These are the activations of a small neural network, seen along a few directions. Each row is one input.
Each table varies a few parts of the input and shows all the possible inputs, shuffled.
A made-up example of a description, with smaller parts first: line(4) and (point or ring(9) or (values(2) and ring(8))).
Shared parts are said once, and a part with two or three values counts as separate values.
(in the rows, 128 means zero)

Other details of the inputs shift rows strongly along two fixed directions, in all tables alike. That doesn't count.
These rows show it; all are for the same input, with only those details redrawn:
[126 138 130 136 142 135 119 131 127 125 119 129 127]
[126 139 130 136 143 135 119 132 127 125 119 129 127]
[126 138 130 135 142 135 119 132 127 125 119 129 127]
[126 138 130 136 142 135 119 132 127 125 119 129 127]
[207 180 151 154  58 101 150 185 134 113 198  83  13]
[ 99 115 137 135  97 136 176 126 110 153 142 138 142]
[126 138 130 136 143 134 119 132 127 125 119 129 127]

Table:
r1: [134 132 142 125 149 123 120 122 127 133 119 124 127]
r2: [142 117 116 128 113 127  98 126 122 122 108 121 141]
r3: [122 139 122 132 145 132 121 135 128 127 118 125 124]
r4: [139 122 110 124 115 121 101 132 123 121 110 117 139]
r5: [136 131 125 115 145 123 122 116 139 127 127 117 132]
r6: [132 121 122 127 140 126 117 121 141 110 133 129 131]
r7: [139 131 133 118 142 125 119 111 138 126 126 121 134]
r8: [126 139 130 136 143 135 119 132 127 125 119 129 127]
r9: [125 134 120 128 137 136 113 127 127 112 130 136 128]
r10: [146 116 114 132 115 119 104 131 124 116 107 124 137]
r11: [126 129 117 130 140 133 120 129 129 108 126 140 125]
r12: [138 125 137 128 153 121 126 127 128 131 116 127 125]
r13: [109  91 124 119  67 126 158 125 111 155 127 137 156]
r14: [125 127 118 121 139 128 113 121 141 115 136 122 131]
r15: [134 130 139 120 149 120 119 126 134 139 117 130 122]
r16: [ 98 115 120 123  95 133 170 127 112 139 153 141 139]
r17: [128 125 124 117 137 127 111 123 146 119 135 131 131]
r18: [113 108 141 111  93 123 177 113 129 157 149 133 139]
r19: [129 133 126 138 146 131 125 135 129 121 116 132 125]
r20: [130 132 134 122 151 121 122 125 128 135 118 121 124]
r21: [120 104 136 122  97 122 184 114 121 150 152 132 142]
r22: [122 132 119 120 137 134 113 131 134 118 127 142 126]
r23: [ 94 111 133 128 101 134 175 128 116 161 136 147 145]
r24: [129 126 125 125 136 130 110 117 139 114 137 125 131]
The inputs of r16 and r11 match in every part but one. If r20 is changed in the same way as r16 into r11, which row does it become? -> r12
What is each input in this table made of? -> values(4) and (point or ring(5))
Change only the values(4) part in r14. List by row number the other rows that result. -> r6, r17, r24
Change only the values(4) part in r8. List by row number the other rows that result. -> r3, r19, r23

Table:
r25: [122 125 132 111 135 130 123 127 148 132 129 141 126]
r26: [126 116 107 132 124 124 122 136 130 120 119 128 141]
r27: [115 139 114 116 127 133 119 131 125 132 122 130 131]
r28: [122 139 126 121 135 132 125 118 124 131 128 114 139]
r29: [126 132 117 126 140 133 133 120 120 121 125 123 135]
r30: [131 128 139 139 153 129 141 129 119 138 111 127 127]
r31: [125 129 130 149 132 143 126 126 121 113 125 134 137]
r32: [131 120 132 123 147 127 136 114 144 123 133 136 131]
r33: [216 176 136 132 135 101  88 168 170  78 158  99  26]
r34: [114 127 123 125 146 129 131 127 126 119 133 139 122]
r35: [120 135 141 140 128 146 118 122 125 123 125 124 140]
r36: [129 117 114 135 129 125 126 126 131 119 120 118 142]
r37: [142 111 125 125 125 116 119 115 123 121 118 128 142]
r38: [136 111 123 111 113 126 106 127 125 134 114 133 137]
r39: [123 123 124 127 123 127 118 118 135 129 119 109 141]
r40: [118 136 137 128 138 127 127 140 124 150 107 137 124]
r41: [121 133 111 124 134 130 130 129 120 120 122 133 132]
r42: [138 116 133 119 120 119 111 106 126 133 117 120 141]
r43: [124 128 134 136 147 125 139 138 119 136 105 138 123]
r44: [116 135 127 139 120 145 110 134 125 128 123 142 131]
r45: [121 121 111 122 117 131 112 135 135 132 118 124 136]
r46: [140 109 120 120 120 118 117 128 121 120 115 137 142]
r47: [130 128 138 120 143 127 128 111 148 135 137 130 137]
r48: [130 138 146 134 147 127 131 128 124 149 117 119 133]
r49: [123 119 143 135  72 121 205 134 111 145 192 122 100]
r50: [121 129 123 149 127 140 121 133 120 115 123 145 135]
r51: [118 136 136 123 148 132 127 119 131 131 142 123 136]
r52: [109 126 141 124  59 120 193 144 116 156 187 131  98]
The inputs of r52 and r34 match in every part but one. If r44 is changed in the same way as r52 into r34, which row does it become? -> r50
What is each input in this table made of? -> line(4) and (values(2) or line(5))
Change only the values(2) part in r43. List by row number the other rows that result. -> r50
Change only the values(2) part in r35. List by row number the other rows that result. -> r48
List by row number the other rows that have the line(4) part in common with r49. -> r29, r30, r31, r32, r36, r37
A walk changes only the line(5) part. It starts at r47 and steps to r51. List the rest of the walk in order. -> r28, r39, r42
